A small network was shown many inputs. Here are its activations along a few directions, one row for each input.
In each table, some parts of the input vary, and every possible input appears once, in random order.
A made-up example of a description, with smaller parts first: one of 2 separate values, together with either a single point or one of 11 places around a ring or (one of 4 places along a line, together with one of 8 places around a ring).
Shared parts are said once, and a part with two or three values counts as separate values.
(in the rows, 128 means zero)

Other details of the inputs vary at random and push rows far along two fixed directions, the same in every table; ignore that.

A family of inputs:
r1: [108 127 110  74  97 153  93 132 145 155 114]
r2: [126 146 114 138 123 117 163 124 132 110 125]
r3: [125 132 149 149 149 112 131 139 124 109 131]
r4: [104 126 110  71  99 146  88 131 141 148 113]
r5: [113 153 114 126 129 121 155 146 115 101 126]
r6: [118 116 144  83 119 152  74 131 153 158 121]
r7: [104 126 111  71 100 151  91 132 142 151 113]
r8: [133 114 143  82 115 138  81 112 167 155 115]
r9: [134 123 139 166 152 120 127 143 133 121 130]
r10: [146 126 145 157 145 112 144 124 147 119 129]
r11: [137 129 149 149 142 119 143 129 134 112 129]
r12: [119 145 105  63  93 146  99 123 154 148 113]
r13: [143 175  95 178 125 183 106 162 130 237 152]
r14: [140 129 149 151 144 115 144 125 140 115 129]
r15: [152 135 121 138 123 118 156 116  91 110 137]
r16: [114 114 126 146 126 110 151 129 107 115 140]
r17: [120 107 146  81 119 149  75 128 151 153 115]
r18: [109 132 119 135 127 117 156 134 109 111 137]
r19: [128 119 124 148 119 109 162 113 124 120 138]
r20: [121 155  98 180 109 158 106 168 153 222 157]
r21: [102  83 139  39 106  94 140  78  95  43 102]
r22: [123 146 114 139 121 122 161 129 127 108 126]
r23: [115 124 110  73  90 142 100 110 149 159 124]
r24: [136 118 148 152 144 118 142 130 130 104 125]
r25: [128 164 108 131 123 117 161 131 137 115 128]
r26: [131 179  88 172 108 162 123 156 171 225 158]
r27: [118  98 133  88 129 155  68 127 151 152 117]
r28: [140 118 142 156 146 122 142 125 136 109 126]
r29: [113  71 171  51 135  91 113  93 105  45  97]
r30: [141 121 136 158 154 118 142 118 145 114 131]
r31: [130 170 124 182 137 169  93 181 167 220 155]
r32: [138 139 146 150 145 114 143 124 145 120 134]
r33: [130 115 143 157 154 120 132 139 126 110 128]
r34: [140 120 136 160 153 122 141 121 143 113 130]
r35: [116 113 126 145 124 115 156 126 109 116 138]
r36: [134 115 117  68 100 145  82 120 107 152 125]
r37: [132 123 151 147 144 118 143 131 128 105 126]
r38: [115 156 111 129 127 113 150 145 116  99 124]
r39: [125 117 144  78 113 147  79 117 157 148 117]
r40: [146 123 140 161 149 116 143 122 148 120 129]
r41: [136 141 119 147 139 121 141 123  85 125 130]
r42: [130 133 149 148 144 122 141 132 131 110 131]
r43: [135 138 121 144 140 125 143 124  83 125 133]
r44: [121 140 115 140 119 119 162 124 120 116 138]
r45: [145 137 120 142 128 113 143 130  86 115 138]
r46: [148 123 113  68  93 140  91 102 126 161 126]
r47: [133 123 115  76 103 158  86 105 114 165 116]
r48: [129 102 136  90 116 153  75 121 159 152 113]
r49: [117 158 111 134 126 129 155 150 121 114 129]
r50: [132 116 116  69 100 150  83 122 109 158 126]
r51: [128 128 149 152 149 112 131 141 126 112 128]
r52: [124 104 141  87 119 140  66 130 152 150 112]
r53: [131 116 142 159 155 126 134 141 129 117 130]
r54: [145 142 119 144 132 127 152 110  94 124 130]
r55: [132 118 148 155 149 122 139 139 129 114 128]
r56: [130 122 122 148 121 107 162 112 128 124 139]
r57: [145 133 121 140 128 123 150 130  87 119 140]
r58: [141 126 114  75 102 149  89  95 123 167 116]
r59: [133 120 136 163 153 130 138 131 134 113 130]
r60: [111 138 116 140 125 111 150 135 111 112 136]
r61: [163 180  91 177 108 173 112 158 145 235 161]
r62: [126 119 117  73 110 154  82 113 107 163 117]
r63: [150 142 119 141 134 117 153 101 100 126 131]
r64: [135 106 141  85 114 142  79 114 166 153 112]
r65: [ 95  78 140  36 112  88 132  84  88  41 103]
r66: [127 126 150 152 152 122 136 144 126 118 131]
r67: [135 151 113 190 143 179  96 173 171 217 149]
r68: [106  65 145  51 105  91 136  74  96  51 105]
r69: [113 112 127 144 127 113 154 129 107 115 138]
r70: [115 159 110 135 128 123 151 152 118 112 130]
r71: [149 135 121 139 124 121 154 122  89 112 138]
r72: [124 161 109 131 120 124 159 136 127 108 127]
r73: [114 143 115 139 128 112 150 139 116 103 124]
r74: [136 117 138 156 152 124 141 122 134 105 129]
r75: [130 119 147 156 152 121 135 143 127 115 130]
r76: [127 118 143  79 114 143  80 114 164 152 118]
r77: [124 118 125 146 118 112 161 115 116 113 137]
r78: [131 120 148 155 151 117 133 142 126 112 129]
r79: [119 145 114 142 123 125 159 134 124 110 126]
r80: [124 133 149 151 152 124 135 144 126 118 135]
r81: [111 140 107  60  92 149  97 127 144 138 111]
r82: [143 120 142 159 148 118 143 123 143 114 127]
r83: [113 136 117 140 125 121 157 134 114 119 138]
r84: [128 120 136 165 160 127 129 141 129 119 134]
r85: [133 115 143 159 152 126 137 137 130 114 128]
r86: [140 121 148 151 143 117 143 126 135 106 126]
r87: [129 122 134 166 157 122 127 140 131 117 131]
r88: [128 149 113 140 124 114 164 124 136 116 127]
Each input here is: one of 8 places along a line, together with either one of 2 separate values or one of 4 places along a line or one of 5 places along a line.
Changing only the place on the line of 8 turns r41 into r63. The same change can be made to r52. Which row results?
> r10
Changing only the place on the line of 8 turns r24 into r86. The same change can be made to r47. Which row results?
> r54
Changing only the place on the line of 8 turns r56 into r68. The same change can be made to r46. Which row results?
> r71
Which other rows does r56 become when the place on the line of 4 takes its other values? List them by row number.
> r25, r26, r88
List by row number the other rows that have the place on the line of 8 in common with r1.
> r6, r13, r17, r35, r49, r55, r57, r67, r83, r85
Which other rows does r36 become when the choice among 2 separate values takes its other values? List them by row number.
> r43
Which other rows does r78 become when the place on the line of 5 takes its other values? List them by row number.
> r29, r31, r33, r84
Start at r30 and move only the place on the line of 5, one step at a time. The first step leads to r40. Which rows follow, in order?
> r10, r8, r32

A family of inputs:
r89: [131 128 122 102 116 134 119 117 128 130 121]
r90: [124 119 135 103 128 130 109 124 134 125 119]
r91: [133 134 137 147 139 120 139 137 126 115 131]
r92: [114 125 128 100 117 130 118 125 134 125 121]
r93: [123 136 123 142 129 119 147 135 119 118 135]
r94: [132 117 137 104 121 127 111 119 138 125 121]
r95: [127 125 132 149 138 122 142 137 120 117 132]
r96: [125 112 132 108 124 132 111 117 135 128 123]
r97: [122 116 133 104 127 131 108 122 132 124 118]
r98: [135 132 133 149 141 121 142 130 131 121 131]
r99: [126 128 132 149 141 123 140 134 122 115 132]
r100: [132 124 132 152 136 122 145 131 125 121 133]
r101: [127 114 133 105 125 131 111 116 137 127 119]
r102: [127 136 121 144 132 121 145 134 114 119 131]
r103: [135 164  97 162 112 170 100 158 159 221 146]
r104: [134 133 131 147 137 124 141 130 108 125 135]
r105: [132 118 131 107 120 131 113 114 121 138 126]
r106: [119 123 128 102 115 129 120 119 139 128 121]
r107: [133 143 121 141 134 125 149 133 116 117 131]
r108: [128 134 123 144 127 119 149 129 123 122 136]
Describe the family of inputs behind these rows.
> one of 2 separate values, together with either a single point or one of 4 places along a line or one of 5 places along a line
Changing only the choice among 2 separate values turns r91 into r94. The same change can be made to r99. Which row results?
> r96
Which other rows does r93 become when the place on the line of 4 takes its other values? List them by row number.
> r92, r102, r107
